Each row below holds a small network's activations on one input, seen along a few directions.
Each table varies a few parts of the input and shows all the possible inputs, shuffled.
A made-up example of a description, with smaller parts first: ring(8) and (point or line(11) or (values(3) and line(4))).
Shared parts are said once, and a part with two or three values counts as separate values.
In the rows, 128 means zero.

Other details of the inputs vary at random and push rows far along three fixed directions, the same in every table; ignore that.

Table:
row 1: [154  94 150  72 186 112 128 106 108 111 142]
row 2: [113 160 115 126  84 137 143 163 120 145 194]
row 3: [ 89 148 116 190  86 141 154 112 104 147  55]
row 4: [221  93 144  81 121 104  77 177 134  56 127]
row 5: [104 160 105 145 105 156 128 125 124 161 182]
row 6: [110 162 115 140  82 138 145 171 116 153 193]
row 7: [122  91 136 176 161 128 124  93 108 110  57]
row 8: [221  85 161 118 149 117  62 181 148  66 138]
row 9: [ 95 164 113 120  88 138 154 140 121 146 182]
row 10: [133 111 152  61 175 106 147 111 120 122 140]
row 11: [222  88 154  99 140 118  58 170 161  43 139]
row 12: [100 157 113 137 105 135 151 152 108 172 185]
row 13: [119 140 128 189  98 142 122 124 123 137  50]
row 14: [131 108 133  50 178 109 146  84 145 114 136]
row 15: [ 96 182 107 124  88 139 148 143 124 188 146]
row 16: [135 112 127 211 115 136 120 144 127 126  93]
row 17: [142 106 128  56 166 116 124  99 127  99 161]
row 18: [123 152 120 138 125 147 127 147 114 174 190]
row 19: [124 109 149  71 186 112 155  94 109 132 127]
row 20: [121 103 135  61 185 119 147  62 117 107 124]
row 21: [152 146 122 127  94 132  99 180 147 127 188]
row 22: [124 116 127 161 120 121 138 104 128 125  43]
row 23: [ 94 163 106 122  87 135 148 144 126 146 179]
row 24: [113 119 129 178 127 136 114 107 146 108  58]
row 25: [ 87 130 132  64 172 109 181  76 139 154 122]
row 26: [213  95 129 123 126 130  49 172 152  62 170]
row 27: [119 159 124 129 107 138 131 161 134 160 181]
row 28: [ 69 158 119 188 109 147 158  86 113 174  34]
row 29: [119 107 123 172 124 133 115 103 128  89  69]
row 30: [ 99 112 148  53 195  99 168  76 120 139 111]
row 31: [116 128 121 177  95 128 130 121 113 122  54]
row 32: [135 103 136 181 155 136 105 112 124 123  79]
row 33: [ 89 171 115 147 104 141 146 151 128 189 173]
row 34: [103 117 123 176 123 130 141 101 143 115  65]
row 35: [222  84 151 119 130 107  73 195 153  67 162]
row 36: [151  90 134 190 144 130 108 124 125 109  85]
row 37: [135 159 109 112  81 125 140 166 129 160 174]
row 38: [142 107 138 202 133 137  98 135 130 116  73]
row 39: [124 158 106 135  74 146 124 165 119 131 208]
row 40: [124 162 119 135  93 142 122 167 137 151 187]
row 41: [101 116 131 163 128 125 137 102 126 110  67]
row 42: [131 148 122 134 107 132 118 167 141 145 170]
row 43: [122 108 124  70 177 117 147  75 136 124 138]
row 44: [143 151 109 134  90 144  97 170 144 128 195]
row 45: [110 116 144  50 181 101 160  92 127 127 123]
row 46: [120 128 144  77 183 122 147 103 123 158 143]
row 47: [103 139 116 213  97 158 112 117 131 128  88]
row 48: [103 145 128  88 128 121 168 102 107 149 105]
row 49: [153 117 133 154 119 126 101 130 135 110  55]
row 50: [110 123 138  62 172 105 168  98 140 146 138]
Description of these inputs: line(5) and (values(2) or line(8)).
Changing only the line(5) part turns row 20 into row 43. The same change can be made to row 19. Which row results?
> row 16
Which other rows does row 32 become when the line(5) part takes its other values? List them by row number.
> row 1, row 7, row 18, row 36
Which other rows does row 30 become when the line(8) part takes its other values? List them by row number.
> row 7, row 12, row 17, row 23, row 29, row 41, row 45
A walk changes only the line(5) part. It starts at row 9 and steps to row 23. List the rest of the walk in order.
> row 34, row 24, row 11

Table:
row 51: [ 86 140 130 122 140 122 166  85 122 157  64]
row 52: [191 106 140 105 134 120  88 168 133  93 167]
row 53: [ 97 149 130  35 164 113 170  90 129 170 148]
row 54: [138 108 140 167 131 125 115 114 132 104  38]
row 55: [144 118 136  76 152 116 123 114 142 110 126]
row 56: [135 132 124 134  96 123 127 144 131 112 108]
row 57: [ 89 126 128 143 139 127 158  89 114 139  82]
row 58: [149 111 132 163 128 134 103 138 128 107 115]
row 59: [115 116 130 155 167 141 125 119 123 148 174]
row 60: [ 62 136 122 133 144 127 181  68 111 156  81]
row 61: [136 132 128 136 101 123 126 143 130 116 102]
row 62: [133 123 129 154 122 131 123 136 120 127 117]
row 63: [169 119 133  74 129 116 105 146 147  93 159]
row 64: [165 137 130  55 130 117 112 159 142 125 195]
row 65: [105 163 105 198  63 150 134 169 111 162 159]
row 66: [ 89 193  89 181  53 164 138 180 114 196 234]
row 67: [117 146 133  42 144 108 162 117 126 154 148]
row 68: [168  92 147 120 176 123  95 134 143 102 150]
row 69: [160  95 129 208 109 141  80 143 136  68  88]
row 70: [112 119 126 160 138 138 127 103 127 122 104]
What do these inputs look like to the network?
> values(2) and (point or line(9))
Changing only the values(2) part turns row 57 into row 61. The same change can be made to row 66. Which row results?
> row 64
